cols: C Q D F K L B
[149 110 100 139  60 123 158] = gigo
[119 140 142 177  97 134 147] = zuten
[110 122 129 169 179 123 158] = zefo
[139 100 149 110  57 102 127] = fofer
[107 150 152 185 119 141 165] = kule
[118 141 165 169  62 123 158] = dezu
[128 124 142 180  85 126 157] = vave
asked: [119 141 165]  kule
col: [169 110 185]  F
asked: [139 100 149 110]  fofer
col: [123 126]  L
col: [147 158 127]  B

cols: A J H S T Z V
[156 143 162  81  86 150 143] = zagi
[167  99 129  85 159 130 132] = Vub
[159 129  99 130  85 167 143] = budi
[159 129  99  66 121 167 110] = ziz
asked: [ 85 159]  Vub
asked: [159 129  99 130  85 167]  budi
asked: [ 99 129  85 159 130]  Vub
asked: [162  81  86 150]  zagi
asked: [81 86]  zagi
col: [ 99 129 129]  J

cols: G N X Y W P E M R
[124 145 134 131 127 105 128 152 143] : Setal
[121 116 123 112 140 168 119 150 133] : Mezi
[126 129 141 133 134 130 132 155 139] : zadis
[134 131 127 106 128 152  62 156 144] : sidom
[125 139 136 123 143 125 137 154 138] : Neka
[121 131 143 117 121 117 109 157 144] : tik
[153 136 151 139 126 131 143 158 139] : bedug
asked: [117 121 117 109]  tik
asked: [124 145 134]  Setal
asked: [134 131 127 105 128 152]  Setal

cols: kob zape zive bam
[121  67 145 128] -> moli
[125  81 145 117] -> nekat
[123 170 154 123] -> nime
[134 122 100 140] -> Memi
[121  84 109 140] -> dav
[123 170 163 123] -> led
[138  84 163 128] -> Kam
[121  84 163 128] -> mit
[129 134 109 146] -> fos
col: [128 117 123 140 140 123 128 128]  bam
col: [122  84 170  84  84]  zape
asked: [121  84 163 128]  mit
col: [145 145 154 100 109 163]  zive

cols: kuz kogi bop koduf Reri fibo Senur Zedeg
[123  89 142 120 162 157 182 185] : Ver
[138 107 120 162 112 211 153 115] : tarod
[120 129 161 179 116 119 204 143] : pidev
[164 144 159 186 116 136 185 145] : femif
[210 155 157 151 154 140 127 143] : dipe
[148 151 182 123 140 161 198 124] : Resun
[152  81 123  85 102  74 167 136] : gelof
[164 165 126  78 148 151 180 183] : Sedak
[143  70 164 165 126  78 148 152] : Tegop
[109 162 142  95 145 124 212 124] : sase
col: [126 164 142]  bop
asked: [164 165 126  78 148 152]  Tegop
asked: [162 142  95 145 124 212 124]  sase
asked: [148 151 180]  Sedak

cols: nug Misot tok dusin Bubis zelem bir
[121  86 162 128 106 151 125] : vaz
[128 128 121 154 171 161 122] : Ralar
[ 96 133 123 143  85 132 146] : gep
[152 149 168 125  80 129 135] : Kavif
[196  63  96 133 124  89 115] : zogi
[ 96 124  89  63 196 133 119] : gorad
col: [133  63]  dusin
asked: [ 96 124  89  63]  gorad
col: [128  96 152 196]  nug
asked: [ 96 124  89  63 196 133]  gorad
col: [162 121 123 168]  tok
asked: [ 96 133 124]  zogi
asked: [133 119]  gorad

cols: Gife runa teko detin Bez mubav
[102  70 177  46 102 129]  zivu
[ 44 129 167  46 129  58]  Rud
[108 177  70  46 129 167]  Saze
asked: [ 44 129 167  46 129  58]  Rud
col: [167  70]  teko
col: [129 177]  runa
asked: [ 44 129]  Rud
asked: [ 46 129 167]  Saze
asked: [177  70  46]  Saze
asked: [108 177  70  46 129 167]  Saze

cols: pufef mero fele fuv dob ropop Dupi Vakop
[131 124 119  62 126 128 133 125]  taso
[128 128 122 159 126 134 125 130]  sif
[136 139 128 117 129 136 134 123]  fes
[127 136 120 164 130 132 123 131]  Mok
[129 135 118 121 129 134 120 120]  popor
col: [123 131]  Vakop
col: [134 123]  Dupi
asked: [133 125]  taso
col: [131 128 136 127]  pufef
asked: [128 117 129 136]  fes
asked: [129 136]  fes

cols: sig fupof Tomu Gop vod Dom begiz fumed legov
[118 141 107 132 127 116 115 113 125] -> pekim
[127 130 126 146 108 129 137 134 158] -> Nus
[135 118 141 106 132 127 116 115  95] -> sugod
[155 110 146 119 120 110 128 122 123] -> Vakib
[117 123  87 128 144 175 100 118 141] -> Regas
[117 123  87 128 144 175  64  98  88] -> Gaf
[ 82 156 187  93 120 125 191 153 106] -> kebob
[108 130 126 146 129 127 124 137 131] -> zuva
[142 133 115  93 170 103 141 118 126] -> Nones
[161 114 133  96 154  98 131 112 113] -> sofo
[133 135  89 140 144 133 122 123 165] -> tif
col: [120 144 144 120 129 170 154]  vod
col: [129 127 110]  Dom
asked: [127 130 126 146 108 129]  Nus
col: [133 114 135]  fupof
asked: [118 141 106 132 127 116 115]  sugod
asked: [130 126 146 108 129 137 134]  Nus

cols: nim safeg med tizeg
[ 94 100 102  85]  tadig
[139 172 194 109]  nipir
[120  67 175 100]  vozoz
[ 94 100 195 105]  Nabon
[194 117 131 159]  mupek
[100 120 139 173]  magu
[113  76 195  95]  piv
[137 113 164 168]  radi
[126 196 100  88]  Daf
asked: [ 94 100 102  85]  tadig
asked: [139 173]  magu
asked: [131 159]  mupek
col: [173  95]  tizeg
col: [ 94 139 120  94 194 100 113]  nim
col: [194 175 195 131 139]  med

cols: rutis kogor maral dupo sili
[164 122 145  76 150]  Bilo
[127 105 103 130 166]  Nok
[150 149  94 124 128]  zosid
[ 46 160 114 113 173]  rosod
asked: [145  76]  Bilo
col: [ 76 130]  dupo

cols: lesez reru nefi nat
[ 94 151 137  91] : vifed
[154  96  68 110] : bipap
[154  96 103 149] : leliv
asked: [154  96 103 149]  leliv
col: [137  68]  nefi
asked: [154  96  68 110]  bipap
col: [ 94 154]  lesez

cols: Tila zak fugu veba gane
[161  71 163 115  93]  Zilo
[151 163  71 179 124]  Rin
[141 181 139  80 137]  vari
[100 199  80 139 152]  daz
[ 89 170 121 105 186]  Dod
[127 199  80 139 152]  vab
asked: [ 71 163]  Zilo
asked: [127 199  80 139 152]  vab
col: [124 137]  gane
col: [137 152]  gane

cols: vurod tobom Dogak rop
[175  90 172  95] = pip
[119 118 122  87] = zemuv
[ 69 167 159 151] = kudaz
[151 118 122  87] = Gefov
[151  71 118  66] = Leves
[129 104 114  73] = mevuf
[173 118 178 125] = vob
asked: [119 118 122  87]  zemuv
col: [118 167 118  71 104]  tobom
col: [ 90 118]  tobom
col: [118 167 118  71 104 118]  tobom
col: [167 118  71]  tobom
asked: [129 104]  mevuf

cols: Pasa Fatob dipef rosak Taba Lifu kare zefe
[144  91 150 130 144 119 117 130] : gov
[125 121 123 128 142 131 117 119] : zipi
[129 148 143 142 110 175 125 144] : Rim
[109 129  91 140 126 143 131 126] : Ruma
[109 136 111 105  60 119 116 118] : zatip
asked: [150 130]  gov
col: [110 126  60]  Taba

cols: pafu boma pala difa liruf guk vafi gel
[117 105 140 130 123 161 163 114]  Bofa
[116 151 142 141 151  63 117 121]  tofuv
[169 123 106 122 168 166 110 138]  Dazul
[102  87 144 153 158 128 131  99]  Mizel
[110 105 143 140  94 149 111 132]  gera
[ 98 128 134 116 110  97 136 141]  bagov
[122 145 140 135 165 133 130 130]  tati
[116  98 128 134 110 120 154 120]  vosa
[117 105 126 130 123 161 163 114]  pated
[137  98 147 151 145 107 138 121]  sipo
[126 142 144 152 116 140 137  94]  nog
asked: [116  98 128 134 110]  vosa
asked: [151 145]  sipo
col: [149  97 133 120 161 107 140]  guk

cols: viga giva zuves sopot lam tol
[146 100  61 160 137 126]  Feb
[ 63 188 120  82 117 160]  depeg
[159 141  80 123 158 161]  zozu
[108 156 131 166 112 143]  Kupe
[ 91  82 180 138 121  87]  Gured
[ 92 166  85 152 145  84]  Ritu
[183 135 162 156 175  82]  nipo
[147 205 163  89 108 181]  satal
[162  89 108 183 155 156]  Kek
[ 89 205 163 108 147  92]  suru
asked: [ 89 205 163 108 147]  suru
col: [138 152 156  89 183]  sopot
col: [ 82 123 166 138 152 156  89 183]  sopot
col: [158 112 121 145]  lam
asked: [163  89 108]  satal
asked: [138 121]  Gured

cols: sivit ded notoz telur
[119  82 140 110] -> Rutu
[131  78  86 138] -> dil
[ 68 155 107 111] -> beb
[ 63 107 111 106] -> zam
[122  68  69 155] -> tifof
[ 94  97 134  95] -> lete
[147 149 168 105] -> rap
[172 129 149  99] -> Fet
[151 103 119  84] -> gir
[101 100 103  93] -> pero
[135 132 148 114] -> bupu
asked: [119  84]  gir
asked: [ 69 155]  tifof
col: [140  86 107 111  69 134 168 149 119]  notoz
asked: [149 168 105]  rap

cols: res zelol fom gato
[ 61 163 113 174] : zisid
[163  61 164 116] : nako
[163 111 174 201] : sesa
asked: [163 113 174]  zisid
asked: [ 61 163]  zisid
asked: [163 113]  zisid
asked: [ 61 164]  nako
asked: [163  61]  nako
col: [163 163]  res

cols: megad zuz Sur tel Solig vur
[116 132 105 153 132 137] = zurag
[168 136 131 144  86 201] = Nivut
[156 132 132 127 137  93] = mub
[116 132 105 150 133 124] = gedu
[135 104  98 132 142 103] = kosub
[110 126 155 113 128 126] = Vir
[123 132 148 116 109 148] = kuvok
[135 101 165  94 127 128] = Bov
[143 119 138 132 113 163] = Rak
[145 118 122 114  93  99] = puf
[103 150  98 142 103 104] = Kosan
asked: [103 150]  Kosan
asked: [122 114  93  99]  puf
col: [132  86 137 133 142 128 109 127 113]  Solig
asked: [150  98 142 103 104]  Kosan
asked: [105 150]  gedu

cols: zus givas vip zifit zuzu
[137  86 105 117 137] : desu
[133 137 105 117  86] : Vug
[133 137 105 117 132] : lutop
asked: [137  86 105 117 137]  desu
asked: [117  86]  Vug
asked: [133 137 105 117  86]  Vug
asked: [137 105 117  86]  Vug
col: [ 86 137]  givas
col: [133 133]  zus

cols: Dep goge fiz vuki gufif letal vazo mil nameb
[117 161 145 172 137 161 128  81 184] = dok
[116 165 156 146 168  73 154 134 189] = Nul
[118 168 156 154 146 165 134  73 175] = beki
[130  85  85 159  95  96 110 183 123] = sis
[133 157 165  65 159 143 149  96  99] = kip
[128 167 171  83 161 155 149  80 120] = Zun
[138  90 103  97 114  92 125 181  79] = Suv
[140  94 109  86 118  95 128 176  73] = rivef
col: [ 81 134  73 183  96  80]  mil
col: [117 116 118 130]  Dep
asked: [128 167]  Zun
asked: [ 85  85 159  95]  sis
asked: [156 146 168  73 154 134 189]  Nul
asked: [156 154 146 165 134  73]  beki
asked: [168 156 154 146 165 134  73]  beki

cols: luf zom nito logu Peroz Mive
[ 75  57  42 199 107 184]  Tivev
[142 199  57  42 107 197]  fese
[142  87  75  57  42 197]  lavun
asked: [199  57]  fese
asked: [ 75  57  42 197]  lavun
asked: [ 57  42 199 107]  Tivev

cols: zimom Mem Pibe Zuv
[130 129 130 129]  gidel
[141 149 193 136]  Nom
[139 135 143 136]  Lizuz
[133 132 133 132]  bola
[136 135 181  63]  pipo
[136 135 139 132]  Peme
[127 135 143 136]  Manid
[113 115 133 107]  ziba
[ 89  95 162  77]  Gerad
asked: [136 135 139 132]  Peme
asked: [133 107]  ziba
col: [136 107]  Zuv

cols: zik Gavu zasif Bal
[127 102  99 132] -> lamu
[136 108 155 132] -> pira
[160  48 140 140] -> fekos
[126 103 166 143] -> loke
[ 88 114 111 119] -> pigem
[106 133 183  96] -> rurik
[155 106 135 170] -> batur
[114 112 151  96] -> fetot
asked: [114 111]  pigem
col: [126  88 106]  zik
asked: [106 135]  batur
asked: [166 143]  loke

